A small network was shown many inputs. Here are its activations along a few directions, one row for each input.
In each table, some parts of the input vary, and every possible input appears once, in random order.
A made-up example of a description, with smaller parts first: one of 4 places along a line, together with either a single point or one of 11 places around a ring or (one of 2 separate values, together with one of 8 places around a ring).
Shared parts are said once, and a part with two or three values counts as separate values.
(in the rows, 100 means zero)

Other details of the inputs vary at random and push rows far along two fixed directions, the same in every table; ignore that.

A family of inputs:
R1: 117 73 72 110 125 80 102 106 113 109 152 139 86 63
R2: 97 111 98 109 67 120 80 90 106 91 68 62 118 116
R3: 104 114 93 104 76 108 82 91 88 112 74 56 115 127
R4: 93 101 87 106 66 109 71 83 97 105 77 60 120 115
R5: 87 95 91 96 118 84 113 106 88 112 128 132 88 95
R6: 96 101 77 108 112 95 110 109 107 98 128 135 81 83
R7: 79 87 95 99 107 92 109 100 101 90 125 138 88 93
R8: 92 102 173 74 114 100 122 108 79 91 71 96 116 121
R9: 114 119 97 111 75 116 82 94 110 95 70 57 116 114
R10: 91 129 69 114 67 121 86 95 102 101 75 71 98 121
R11: 117 115 92 102 82 115 84 94 97 110 68 51 106 115
R12: 100 95 90 95 125 89 114 109 97 110 124 129 78 82
R13: 97 103 182 69 123 101 130 111 81 91 69 96 113 116
R14: 99 85 100 105 115 78 109 107 98 105 132 127 102 99
R15: 108 106 84 106 70 121 75 88 109 96 70 59 110 98
R16: 95 80 82 92 117 93 102 96 100 103 123 130 80 73
R17: 82 68 69 99 117 79 98 92 96 107 149 149 85 71
R18: 95 86 81 98 111 99 105 99 108 92 122 135 80 70
R19: 101 83 96 113 108 79 100 102 111 100 137 124 107 94
R20: 121 99 68 112 82 106 72 87 113 111 96 68 107 90
R21: 99 89 100 110 112 82 110 110 105 98 132 128 99 101
R22: 111 99 63 111 84 101 74 87 98 120 100 68 107 102
R23: 103 91 99 113 114 86 112 111 110 94 131 131 98 94
R24: 110 91 98 109 118 89 111 113 111 93 129 130 94 86
R25: 86 105 57 113 70 116 77 84 108 94 91 88 96 101
R26: 107 106 179 71 121 109 131 117 92 84 65 99 106 106
R27: 103 96 77 100 118 94 109 107 104 108 126 130 77 76
R28: 103 97 154 86 124 84 122 109 88 100 103 112 113 112
R29: 104 108 86 111 70 103 74 85 100 109 82 57 122 122
R30: 108 100 86 101 76 116 72 84 100 108 71 53 111 100
R31: 112 95 69 110 84 98 70 82 103 119 101 65 114 98
R32: 104 118 172 91 112 102 130 117 100 79 75 98 115 128
R33: 103 117 52 111 78 116 83 94 107 106 91 82 88 95
R34: 85 83 64 109 116 75 105 103 99 112 155 149 84 82
R35: 116 117 171 83 118 105 131 117 100 82 71 94 108 114
R36: 91 64 80 114 111 76 95 98 112 98 153 142 100 74
R37: 90 98 58 100 79 111 73 78 95 112 91 78 96 95
R38: 89 122 167 74 115 116 137 118 90 71 62 113 93 117
R39: 100 117 87 93 75 129 84 88 98 98 58 64 95 105
R40: 114 106 144 90 125 98 132 122 101 87 96 118 95 101
R41: 93 93 79 97 119 86 108 104 93 116 130 128 84 85
R42: 84 131 156 82 108 106 138 121 85 87 72 108 95 137
R43: 82 99 58 106 71 107 74 80 96 105 94 85 100 105
R44: 119 96 68 111 85 102 71 84 108 115 98 65 107 93
R45: 100 111 178 80 116 109 132 120 96 73 66 104 110 113
Description of these inputs: one of 5 places around a ring, together with one of 9 places around a ring.
Question: Changing only the place on the ring of 5 turns R16 into R12. The same change can be made to R39. Which row results?
Answer: R27
Question: Changing only the place on the ring of 5 turns R15 into R35. The same change can be made to R26. Which row results?
Answer: R20
Question: A walk changes only the place on the ring of 5. It starts at R31 and steps to R22. List the rest of the walk in order.
Answer: R41, R37, R13
Question: Change only the place on the ring of 9 in R24. List by row number the other rows that result.
Answer: R1, R3, R11, R14, R21, R22, R23, R40

A family of inputs:
R46: 75 67 13 112 97 84 71 76 99 119 161 141 79 65
R47: 112 102 151 103 122 81 127 118 104 87 114 117 117 116
R48: 119 104 94 96 78 118 68 82 97 115 56 33 116 106
R49: 101 116 134 95 120 105 139 123 107 75 98 138 78 105
R50: 126 42 8 130 107 74 57 85 128 121 181 128 95 24
R51: 93 97 107 78 123 107 117 107 91 101 97 123 75 85
R52: 90 120 109 104 110 97 126 117 99 86 106 128 89 115
R53: 79 116 83 110 87 99 103 107 95 103 107 112 94 120
R54: 96 78 128 90 118 82 103 93 87 107 113 110 115 101
R55: 85 117 74 84 75 121 82 80 86 111 64 67 90 108
R56: 105 79 128 82 120 82 104 93 91 111 106 105 108 88
R57: 99 107 134 76 127 110 137 120 94 86 89 130 80 83
R58: 126 107 93 113 82 115 76 94 121 97 80 57 115 93
R59: 93 105 95 111 62 106 71 83 93 111 70 42 134 135
R60: 100 115 134 88 126 110 138 122 107 79 93 133 78 88
R61: 128 107 91 120 75 109 79 94 122 92 86 61 115 111
R62: 71 126 75 105 54 121 79 89 82 102 63 58 102 138
R63: 99 95 152 101 118 78 123 117 97 98 117 118 120 120
Question: Describe the family of inputs behind these rows.
Answer: one of 2 separate values, together with one of 9 places around a ring
Question: Changing only the choice among 2 separate values turns R47 into R52. The same change can be made to R48. Which row results?
Answer: R51
Question: Change only the choice among 2 separate values in R49. List by row number the other rows that result.
Answer: R61

A family of inputs:
R64: 124 109 109 111 74 107 74 82 101 114 65 33 133 127
R65: 117 60 126 101 142 57 114 104 100 110 153 137 107 80
R66: 95 109 47 98 71 123 64 83 88 115 82 58 92 89
R67: 116 119 186 113 142 79 167 154 114 64 120 156 115 112
R68: 78 131 158 75 124 114 154 117 79 78 72 133 73 133
R69: 124 107 50 130 45 116 39 63 115 125 73 6 136 122
R70: 78 112 135 96 81 101 101 92 85 100 74 79 127 138
R71: 80 100 33 117 34 110 40 65 89 119 76 34 127 133
R72: 124 107 185 62 129 115 138 129 103 73 65 109 98 100
R73: 80 83 28 111 112 90 101 93 104 103 161 161 62 75
R74: 126 87 75 108 98 110 84 98 122 93 107 93 93 67
R75: 93 81 48 103 102 102 87 90 90 120 115 110 82 66
R76: 76 103 127 89 84 97 98 94 78 101 76 83 123 139
R77: 127 63 33 133 111 88 76 92 141 98 159 126 85 32
R78: 126 58 59 121 127 85 88 103 138 93 162 143 80 36
R79: 119 98 149 84 108 91 101 105 97 103 91 73 123 122
R80: 81 163 155 75 89 134 134 113 83 77 27 73 86 154
R81: 129 123 100 105 71 135 78 90 112 89 44 41 107 98
R82: 95 83 35 107 96 102 75 88 99 121 120 106 84 60
R83: 121 47 42 133 116 58 67 81 121 128 180 127 108 57
R84: 82 96 59 119 57 101 55 72 97 116 97 65 123 118
R85: 92 94 170 58 158 87 159 131 82 91 111 168 81 77
R86: 125 113 189 70 128 114 141 127 109 67 60 103 101 101
R87: 76 81 76 111 86 84 80 85 92 109 123 101 114 108
R88: 83 144 114 85 93 119 121 107 97 85 66 99 84 126
R89: 93 77 104 78 140 82 127 116 99 105 140 160 79 55
R90: 82 148 154 82 100 124 140 109 77 82 35 97 80 146
R91: 96 65 15 110 110 83 81 93 115 122 166 143 80 33
R92: 85 167 110 89 58 147 96 95 85 87 13 38 90 158
R93: 82 104 36 120 32 113 39 64 97 120 77 34 131 131
R94: 113 71 190 77 165 60 149 124 88 96 131 147 109 100
R95: 82 95 102 130 117 77 133 141 102 99 158 165 88 106
Question: Describe the family of inputs behind these rows.
Answer: either one of 2 separate values or (one of 5 places around a ring, together with one of 6 places along a line)
Question: Change only the place on the line of 6 in R68. List by row number the other rows that result.
Answer: R73, R80, R88, R90, R92
Question: Change only the place on the line of 6 in R69. List by row number the other rows that result.
Answer: R64, R65, R79, R83, R94
